These are the activations of a small network on made-up records, seen along a few directions, one row for each record.
Each row is followed by the record's values for the fields Zipez, Rava, Rab, Tiz, Raras, Gisat.
Not every record has every field; a missing one is left out.
Other fields move the rows too, some of them a lot.
In the rows, zero is written as 500.
Strong random noise was added to every row along 3 fixed directions; ignore it. To show where, here is one row again and again, with new noise each time:
[443 488 317 362 360 469 458 392 605 630 434 618 426 519 369 361 459 421
 363 536]
[261 572 412 450 493 521 624 210 459 520 524 544 587 395 480 552 474 566
 633 393]
[526 327 163 486 441 523 287 358 794 711 438 507 361 513 466 393 477 528
 590 521]
[574 482 260 466 483 364 375 477 684 599 431 497 481 512 470 342 524 635
 736 579]
[695 712 408 332 422 107 479 746 533 478 370 580 577 584 364 155 568 636
 656 740]

[355 633 556 323 480 471 531 376 322 504 499 548 490 476 447 500 486 466
 465 460]	(Zipez f6; Rava c2; Rab s2; Tiz h1; Raras u3; Gisat m2)
[578 556 468 525 542 438 460 561 551 521 409 425 608 530 551 405 535 633
 799 553]	(Zipez f7; Tiz h1; Raras u3; Gisat m2)
[607 396 538 602 588 670 410 506 526 599 617 471 501 483 487 575 496 491
 460 494]	(Zipez f2; Tiz h1; Raras u3; Gisat m2)
[420 457 416 559 497 557 477 359 587 536 543 473 469 532 509 528 469 502
 625 445]	(Zipez f7; Tiz h2; Raras u2; Gisat m1)
[556 430 360 750 716 429 377 541 655 627 470 205 465 456 737 546 436 757
 889 414]	(Zipez f4; Tiz h2; Raras u4; Gisat m2)
[510 689 442 242 390 310 500 494 397 429 472 707 617 512 310 295 582 495
 596 629]	(Zipez f3; Tiz h1; Raras u4; Gisat m1)
[619 428 421 545 422 511 322 650 614 583 552 508 389 584 503 468 439 440
 333 506]	(Zipez f5; Tiz h2; Raras u4; Gisat m2)
[398 443 429 427 502 539 421 325 537 599 501 502 386 478 504 520 512 432
 541 492]	(Zipez f6; Rava c2; Rab s2; Tiz h1; Raras u4; Gisat m1)
[341 545 450 604 539 550 510 389 510 571 510 374 440 521 534 599 413 573
 549 379]	(Zipez f7; Tiz h2; Raras u4; Gisat m2)
[569 479 575 534 499 512 663 800 530 484 390 435 526 633 494 305 507 495
 233 516]	(Zipez f2; Tiz h2; Raras u4; Gisat m2)
[329 418 491 449 557 625 527 325 406 428 586 616 636 454 527 562 545 327
 347 412]	(Zipez f2; Tiz h1; Raras u4; Gisat m1)
[376 559 446 585 533 578 615 360 559 582 351 461 550 441 467 589 506 529
 412 287]	(Zipez f2; Tiz h2; Raras u4; Gisat m2)
[500 711 533 621 652 314 628 579 441 458 447 276 665 480 627 507 510 805
 931 475]	(Zipez f7; Tiz h2; Raras u4; Gisat m2)
[730 620 579 431 437 394 508 746 478 423 436 558 697 622 428 303 551 519
 585 666]	(Zipez f7; Tiz h1; Raras u3; Gisat m2)
[628 662 528 437 494 237 448 751 475 523 341 520 524 577 447 253 495 572
 594 642]	(Zipez f4; Tiz h1; Raras u3; Gisat m2)
[560 609 507 492 504 360 595 558 508 465 456 465 625 529 515 392 529 577
 731 559]	(Zipez f7; Tiz h2; Raras u2; Gisat m1)
[552 484 366 686 606 483 535 465 653 626 178 391 537 506 518 372 475 698
 718 479]	(Zipez f2; Tiz h1; Raras u3; Gisat m2)
[422 465 540 392 494 575 445 376 414 413 672 633 465 453 503 631 565 442
 520 484]	(Zipez f6; Rava c2; Rab s1; Tiz h1; Raras u4; Gisat m1)
[449 267 534 565 467 854 461 295 514 428 723 621 537 462 557 740 513 332
 473 397]	(Zipez f5; Tiz h1; Raras u4; Gisat m1)
[350 473 443 500 563 536 561 254 514 581 522 388 470 428 551 569 485 560
 604 417]	(Zipez f6; Rava c1; Rab s2; Tiz h2; Raras u2; Gisat m1)
[584 566 573 438 388 495 635 567 483 438 506 595 642 586 412 393 493 380
 398 563]	(Zipez f7; Tiz h2; Raras u2; Gisat m1)
[502 611 557 581 546 464 549 596 451 490 508 362 483 561 514 559 451 544
 509 512]	(Zipez f7; Tiz h2; Raras u4; Gisat m2)
[405 239 450 621 509 808 483 270 539 453 594 572 560 474 678 670 511 408
 572 357]	(Zipez f5; Tiz h1; Raras u4; Gisat m1)
[467 851 485 412 554 186 595 605 338 420 448 448 621 483 431 380 531 767
 750 549]	(Zipez f3; Tiz h2; Raras u4; Gisat m2)
[283 390 557 555 533 783 666 205 441 436 595 542 698 335 658 734 524 420
 636 330]	(Zipez f1; Tiz h1; Raras u4; Gisat m1)
[482 329 496 569 497 664 456 393 584 543 499 538 430 496 537 584 467 362
 508 435]	(Zipez f4; Tiz h1; Raras u4; Gisat m1)
[442 684 689 296 453 345 538 575 306 407 625 644 526 499 438 510 597 428
 396 637]	(Zipez f6; Rava c2; Rab s1; Tiz h1; Raras u4; Gisat m1)
[546 274 399 666 522 699 530 406 700 555 475 448 546 449 640 573 497 490
 643 413]	(Zipez f1; Tiz h2; Raras u2; Gisat m1)
[576 462 529 522 552 376 468 595 503 428 579 516 513 403 470 546 602 626
 657 542]	(Zipez f2; Tiz h2; Raras u2; Gisat m1)
[545 513 569 541 432 583 584 583 477 499 457 444 460 585 504 515 425 390
 312 455]	(Zipez f7; Tiz h2; Raras u4; Gisat m2)
[465 390 381 460 383 641 318 433 628 650 454 561 352 609 412 440 432 353
 325 507]	(Zipez f7; Tiz h1; Raras u3; Gisat m2)
[555 229 335 507 452 798 427 363 655 465 511 641 560 501 570 544 501 352
 595 453]	(Zipez f5; Tiz h1; Raras u4; Gisat m1)
[772 444 340 489 495 269 256 719 718 600 356 511 438 606 480 211 537 561
 743 688]	(Zipez f4; Tiz h1; Raras u4; Gisat m1)
[697 379 534 482 493 395 356 813 596 540 391 520 458 515 422 358 496 486
 446 614]	(Zipez f2; Tiz h1; Raras u3; Gisat m2)
[414 467 296 712 468 696 686 353 718 746  88 423 378 575 436 367 222 484
 110 388]	(Zipez f2; Tiz h2; Raras u4; Gisat m2)
[403 813 627 455 483 245 889 528 315 434 250 561 667 492 363 297 481 589
 462 522]	(Zipez f2; Tiz h2; Raras u2; Gisat m1)
[820 250 265 453 342 544 202 626 820 628 397 619 401 708 438 214 526 341
 477 643]	(Zipez f7; Tiz h1; Raras u4; Gisat m1)
[559 659 592 341 425 323 537 660 384 424 518 582 391 584 357 385 509 385
 288 654]	(Zipez f6; Rava c2; Rab s2; Tiz h2; Raras u2; Gisat m1)
[107 497 732 615 545 859 779 159 226 334 662 577 696 384 657 879 461 467
 479 206]	(Zipez f5; Tiz h1; Raras u3; Gisat m2)
[719 392 474 537 485 421 504 664 601 454 439 536 515 523 456 411 618 609
 621 571]	(Zipez f2; Tiz h2; Raras u2; Gisat m1)
[352 508 633 569 510 597 688 391 416 461 525 514 490 461 530 633 423 380
 412 374]	(Zipez f4; Tiz h2; Raras u2; Gisat m1)

Here are new rows. What are their fields?
[612 782 462 425 540 121 528 835 479 534 335 428 552 519 450 256 477 670
 544 676]	(Zipez f3; Tiz h2; Raras u4; Gisat m2)
[704 466 629 609 533 559 457 688 494 359 579 531 624 562 576 547 568 561
 681 534]	(Zipez f5; Tiz h1; Raras u3; Gisat m2)
[551 661 668 355 421 340 607 692 386 447 474 565 385 572 329 413 498 347
 170 668]	(Zipez f6; Rava c2; Rab s2; Tiz h2; Raras u2; Gisat m1)
[487 456 556 701 576 609 582 542 549 522 489 342 477 492 604 685 477 584
 517 437]	(Zipez f1; Tiz h2; Raras u4; Gisat m2)
[312 616 638 517 598 436 625 427 369 458 594 444 444 432 506 662 483 528
 477 491]	(Zipez f6; Rava c2; Rab s2; Tiz h2; Raras u2; Gisat m1)
[598 554 593 427 389 507 714 602 432 333 461 602 674 523 484 417 577 432
 471 558]	(Zipez f1; Tiz h2; Raras u2; Gisat m1)
[273 521 626 653 577 663 795 304 431 431 533 471 647 369 601 735 486 531
 622 339]	(Zipez f1; Tiz h2; Raras u2; Gisat m1)
[573 475 436 450 443 489 458 482 587 537 447 544 571 539 485 381 547 465
 660 566]	(Zipez f7; Tiz h1; Raras u4; Gisat m1)
[735 470 472 479 427 400 380 657 650 562 484 514 416 650 424 343 485 412
 425 623]	(Zipez f7; Tiz h2; Raras u2; Gisat m1)
[441 624 546 493 475 298 628 521 399 509 327 451 511 521 431 493 439 630
 449 475]	(Zipez f2; Tiz h2; Raras u4; Gisat m2)
[538 721 705 487 467 310 670 783 342 454 385 483 461 584 437 431 414 442
 245 545]	(Zipez f4; Tiz h2; Raras u4; Gisat m2)
[608 477 266 462 458 399 367 552 681 540 416 498 439 521 474 329 559 556
 715 612]	(Zipez f3; Tiz h2; Raras u2; Gisat m1)
[629 365 327 490 403 578 418 458 711 568 436 527 428 589 452 401 498 440
 560 517]	(Zipez f7; Tiz h2; Raras u2; Gisat m1)
[639 695 547 462 576 184 443 832 402 460 462 398 380 553 482 380 468 601
 464 631]	(Zipez f6; Rava c2; Rab s2; Tiz h2; Raras u4; Gisat m2)
[328 668 532 656 670 384 629 445 409 525 460 304 547 418 627 592 419 733
 772 354]	(Zipez f4; Tiz h2; Raras u4; Gisat m2)
[492 355 565 605 543 734 580 411 470 352 596 581 679 442 644 636 514 401
 606 411]	(Zipez f5; Tiz h1; Raras u4; Gisat m1)
[633 453 464 447 460 407 398 606 570 553 449 565 512 536 503 320 503 407
 532 592]	(Zipez f4; Tiz h1; Raras u4; Gisat m1)
[509 643 491 517 515 305 625 489 437 432 350 530 531 495 412 322 464 615
 585 484]	(Zipez f2; Tiz h2; Raras u2; Gisat m1)
[281 607 647 702 753 673 754 235 281 438 562 364 781 330 630 708 468 637
 743 296]	(Zipez f2; Tiz h1; Raras u3; Gisat m2)
[458 440 657 503 431 747 662 452 404 427 505 579 636 475 532 612 501 356
 334 431]	(Zipez f1; Tiz h1; Raras u3; Gisat m2)
